These are the activations of a small neural network, seen along a few directions. Each row is one input.
Each table varies a few parts of the input and shows all the possible inputs, shuffled.
A made-up example of a description, with smaller parts first: one of 3 separate values, together with either a single point or one of 11 places along a line or (one of 6 places along a line, together with one of 8 places around a ring).
Shared parts are said once, and a part with two or three values counts as separate values.
(in the rows, 128 means zero)

Other details of the inputs shift rows strongly along two fixed directions, in all tables alike. That doesn't count.

Rows:
R1: [182 120 159 145 115 170 135 102 162 113 123 111 191 168 120]
R2: [149 113 147 124 120 148 133 116 144 107 137 118 140 119 108]
R3: [ 73 125 129  93 123 103 152 144 108 111 133 141  78  64 120]
R4: [ 83 130 166 102 130 138 129 130 219  61 202 173  95  39 108]
R5: [143 138 119 119 120 158 126 122 173 110 139 146 150 105 139]
R6: [181 160 146 152  93 214  89  99 208 105 147 149 192 133 136]
R7: [ 78  98 109  98 118  66 167 146  54 146 117 116  98  95 143]
R8: [187 106 125 120 109 128 138 108  46 181  63  76 186 191 136]
R9: [146 154 154 145 129 201  74  80 241 116 126 141 138 189 104]
R10: [198 114 144 124 103 149 131 103 113 137 110 100 181 175 119]
R11: [112 133 117 125 124 111 142 155  62 150 121  99 103  97 135]
R12: [176 149 146 157 106 202  93 106 185 117 139 128 193 135 137]
R13: [124 119 110 122 144 103 162 142  83 153 109 103 136 122 153]
R14: [108 110 130 130 142 113 122 156 135 145 143 142  98 177  87]
R15: [193 139 142 165 143 163  72 108 217 112 105 162 152 168 140]
R16: [ 95 103 117  94 117  63 179 156  44 133 125 102  71  97 119]
R17: [ 62 151 122 128 159 120  81 145 149  90 184 171  58 111 141]
R18: [200 138 124 125 119 173 118 107 136 144 102 112 187 158 136]
R19: [ 99 116 130 120 156 109 104 127 131  88 158 145  81 162 120]
R20: [184 113  99 161 123  70 114 109  64 163  73  80 179 237  96]
R21: [119 134 159 137 132 167 135 108 186  96 141 154 155 106 129]
R22: [129 174 117 169 126 129  67 116 191 108 145 160 152 139 103]
R23: [167 158 140 144 101 200  95 107 178 112 145 146 162 112 125]
R24: [170 115 105 143 139 122 164 125  57 174  79  82 172 173 154]
R25: [ 64 142 104 128 139  79 121 149  98 168 143 114  40 132 134]
R26: [101 117  92  96 135  83 162 155  62 149 121 117  86  81 138]
R27: [124 153 134 121 129 165 132 122 206  91 157 168 140  86 139]
R28: [135 140 123 122 111 123 127 136  91 151 135 118 130 109 145]
R29: [172 140 143 175 126 139  71 120 171 132 112 152 134 163 147]
R30: [187 127 122 160 114 140 137 122  56 183  82  71 194 190 154]
R31: [120 108 136 108 131 110 141 130  85 150 108 103 138 119 132]
R32: [ 86 131 121  98 149 108 143 151 138 116 156 141  94  53 137]
R33: [121 138 163 122 111 160 137 113 219  67 177 170 135  94 118]
R34: [ 84  96 126 117 137  57 193 150  61 134 140 111  90 101 135]
R35: [137  94 118 114 105  87 165 134  64 144 116  96 131 144 131]
R36: [133 165 147 150 113 179 120 113 191  99 168 169 148  96 142]
R37: [158 122 111 124 136 144 134 128 103 146 103 102 149 127 131]
R38: [147  91 126 124 116 101 157 129  75 143 113  86 147 151 129]
R39: [ 96 101 141 131 142  53 123 147 142 107 140 161  56 112 131]
R40: [ 74 112 133 102 136 108 144 139 116 116 139 135  92  62 120]
R41: [150 172 149 137 102 204  97 117 201  92 154 157 142  92 119]
R42: [118 124 106 108 142 108 155 154  74 144 107 101 105  99 132]
R43: [112  98 124 116 125 102 149 131  78 148 106 101 138 123 139]
R44: [ 60 103 105 107 167  63 120 145  48 132 121 124  61 156 140]
R45: [176 128 144 144 112 171 137  92 132 134  96 123 194 172 136]
R46: [ 50 126 135 117 155 120 112 161 176 125 163 184  70 114  91]
R47: [192 134 132 148 113 159 112 117  86 171 100  83 189 168 142]
R48: [178 127 145 139 108 172 131  95 137 134  92 118 199 174 133]
R49: [139 113 118 136 131  99 131 115  98 166 103  82  97 215 111]
R50: [127 104 137 142 140  82 106 130 123 139  92 142 102 151 142]
R51: [186 158 154 155 111 222  84 103 197 112 137 132 187 128 121]
R52: [103 142  78 138 153  57 115 140 111 136 117 135 115 134 112]
R53: [115 155 127 108 129 162 128 134 186  86 152 163 106  62 120]
R54: [170 117 146 142 121 161 135 102 121 143  86 101 199 176 134]
R55: [199 102 132 134 112 136 147 117  56 158  74  59 171 194 113]
R56: [ 73 129  87 112 157  69 140 148  94 171 122 106  43 142 132]
R57: [120 118 137 114 127 130 140 130  98 131 102 106 126 113 120]
R58: [ 66 153 142 136 135 128 142 147 166  97 188 168  94  44 144]
R59: [ 91 139 117 125 117  96 155 150  88 138 147 132 103  87 155]
R60: [148 122 114 127 131 145 134 127 132 133 117 114 159 125 141]
R61: [ 68 149 125 138 146 130  99 172 165 138 176 177  71 116 105]
R62: [118 100 119 119 120  71 190 136  47 144 121 106 113 135 137]
R63: [136 110 132 111 111 118 147 123 110 118 136 121 117 113 113]
R64: [101 140 113 143 136  86  96 119 153 114 118 147 136 142  98]
R65: [172 134 114 150 149 173  94 136 153 170 104 132 160 218 104]
R66: [ 86 135 110 112 141 101 169 145 121 118 151 154  95  71 149]
R67: [ 64 150 120 111 176 134  85 138 197  66 183 186  62 102 136]
R68: [ 83 135 146 102 121 147 126 123 186  81 163 175  99  49 114]
Each input here is: one of 4 places along a line, together with either one of 5 separate values or (one of 2 separate values, together with one of 6 places along a line).
- Changing only the place on the line of 4 turns R32 into R31. The same change can be made to R42. Which row results? => R57
- Start at R53 and move only the place on the line of 6, one step at a time. The first step leads to R26. Which rows follow, in order? => R18, R5, R27, R66
- Which other rows does R19 become when the choice among 5 separate values takes its other values? List them by row number. => R14, R20, R39, R49
- Which other rows does R46 become when the choice among 5 separate values takes its other values? List them by row number. => R9, R44, R50, R64
- Which other rows does R48 become when the choice among 2 separate values takes its other values? List them by row number. => R54

Rows:
R69: [170 118  92 159 124  66 109 140  47 196  83  84 130 229 108]
R70: [175  98 115 129 121 102 159 128  33 184  68  78 155 186 143]
R71: [ 56 122 133  99 133  80 149 148 133  90 167 162  77  35 126]
R72: [191 150 156 151 107 211  86  89 214  95 128 149 209 135 125]
R73: [ 50 143 126 104 139 108 147 157 147 106 185 156  61  33 135]
R74: [162 151 172 179 124 193  51  85 243  97 143 164 158 209 111]
R75: [ 77 103 114 108 137  51 176 159  56 137 126 121  81  79 139]
R76: [ 21 134 113 118 176  84 113 167 166 110 182 188  44 104 109]
R77: [167  95 113 123 123 105 162 127  34 181  79  61 152 188 133]
R78: [201 122 138 140 114 173 129  96 143 137  97 107 190 191 128]
R79: [ 79 106 109 106 135  66 167 166  45 163 125 106  76  84 146]
R80: [169 118 101 136 121 109 155 131  30 191  80  76 154 180 155]
R81: [ 55 142 118 113 138  90 154 156 134 100 175 159  74  35 142]
R82: [172  97 108 133 122  94 165 123  34 170  72  69 166 186 138]
R83: [189 141 158 142 109 204 100  79 219  83 133 142 207 149 112]
R84: [172 161 133 158 146 196  49  89 245 114 102 155 167 195 102]
R85: [101 150 150 130 127 158 117 129 222  71 174 184 122  50 131]
R86: [198 129 121 153 147 159  69 106 130 138  90 111 148 237 134]
R87: [115 131 132 123 125 132 134 137 149 121 141 149 115  91 143]
R88: [ 69 102 110  91 129  66 175 156  49 141 135 105  69  94 122]
R89: [ 48 132 130  98 128 108 142 159 137 104 174 159  60  33 126]
R90: [114 143 123 125 123 123 130 128 125 115 144 135 134  92 137]
R91: [186 148 169 139 107 233  92  90 223  92 134 146 187 145 101]
R92: [164 121 103 130 114 123 147 130  18 189  82  63 155 181 137]
R93: [100 141 163 115 130 167 121 126 224  76 178 174 108  60 114]
- What is each input in this table made of? => either one of 5 separate values or (one of 4 places along a line, together with one of 5 places along a line)
- Which of the alternatives is R79? => one of 4 places along a line, together with one of 5 places along a line

Rows:
R94: [ 84 128 103 119 129  70 151 157  64 146 133 123  95  81 145]
R95: [ 83 129 101 119 134  70 154 156  69 148 132 122  93  85 149]
R96: [108 147 154 120 131 179 114 118 239  77 169 178 127  80 108]
R97: [136 131 135 122 115 145 129 123 148 119 134 128 140 115 108]
R98: [152 103 109 118 134 108 146 128  57 167  76  84 141 171 131]
R99: [ 90 129 102 119 125  68 152 158  67 148 133 121  93  78 142]
R100: [205 108 139 144 119 154 127  97 113 140  83  95 194 208 127]
R101: [135 140 121 139 130 135 124 130 133 136 122 134 144 120 144]
R102: [166 155 141 160 132 191  66 107 200 122 133 145 150 192 115]
R103: [ 71 142 134 112 131 128 137 145 155 103 177 157  79  60 134]
R104: [206 122 129 140 122 177 120 101 121 152  80  93 199 203 119]
R105: [120 138 169 128 115 168 113 107 232  59 177 175 137  88 108]
R106: [ 87 121 114 111 123  84 156 158  62 148 141 113  79  87 137]
R107: [133 132 133 130 128 150 129 130 129 137 129 127 131 129 139]
R108: [202 108 143 148 116 154 129  98 115 145  82  97 196 207 128]
R109: [ 77 121 146 109 121  97 146 137 161  83 175 160  84  58 115]
R110: [205 134 118 152 125 163 107 105 111 158  73  99 195 190 147]
R111: [202 127 130 144 122 179 111 105 107 158  81  91 182 200 142]
R112: [145 100 114 143 137  76 122 126  67 164  89  98 123 217 119]
R113: [116 132 164 121 132 161 112 108 232  60 163 177 122  92 118]
R114: [181 155 136 151 125 194  95 104 192 113 123 143 186 145 135]
R115: [104 168 134 150 145 154  68 125 237  89 171 189 109 112 117]
R116: [140 112 102 137 141  91 118 134  67 178  86  94 122 209 112]
R117: [ 82 102 124 108 130  63 168 144  81 125 138 122  86  99 131]
R118: [ 80 112 112 103 129  75 162 153  68 141 132 115  90  91 121]
R119: [ 79 112 110 103 134  75 166 152  73 143 131 114  87  95 125]
R120: [ 82 121 115 110 127  86 155 157  60 146 141 115  82  90 140]
R121: [113 155 152 124 132 188 106 123 225  79 178 175 117  81 128]
- Changing only one part turns R118 into R105. The same change can be made to R97. Which row results? => R109
- What is each input in this table made of? => one of 4 places along a line, together with either a single point or one of 6 places along a line
- Which other rows agree with R110 in the place on the line of 4? List them by row number. => R94, R95, R99, R101, R114, R115
- Start at R108 and move only the place on the line of 4, one step at a time. The first step leads to R96. Which rows follow, in order? => R107, R101
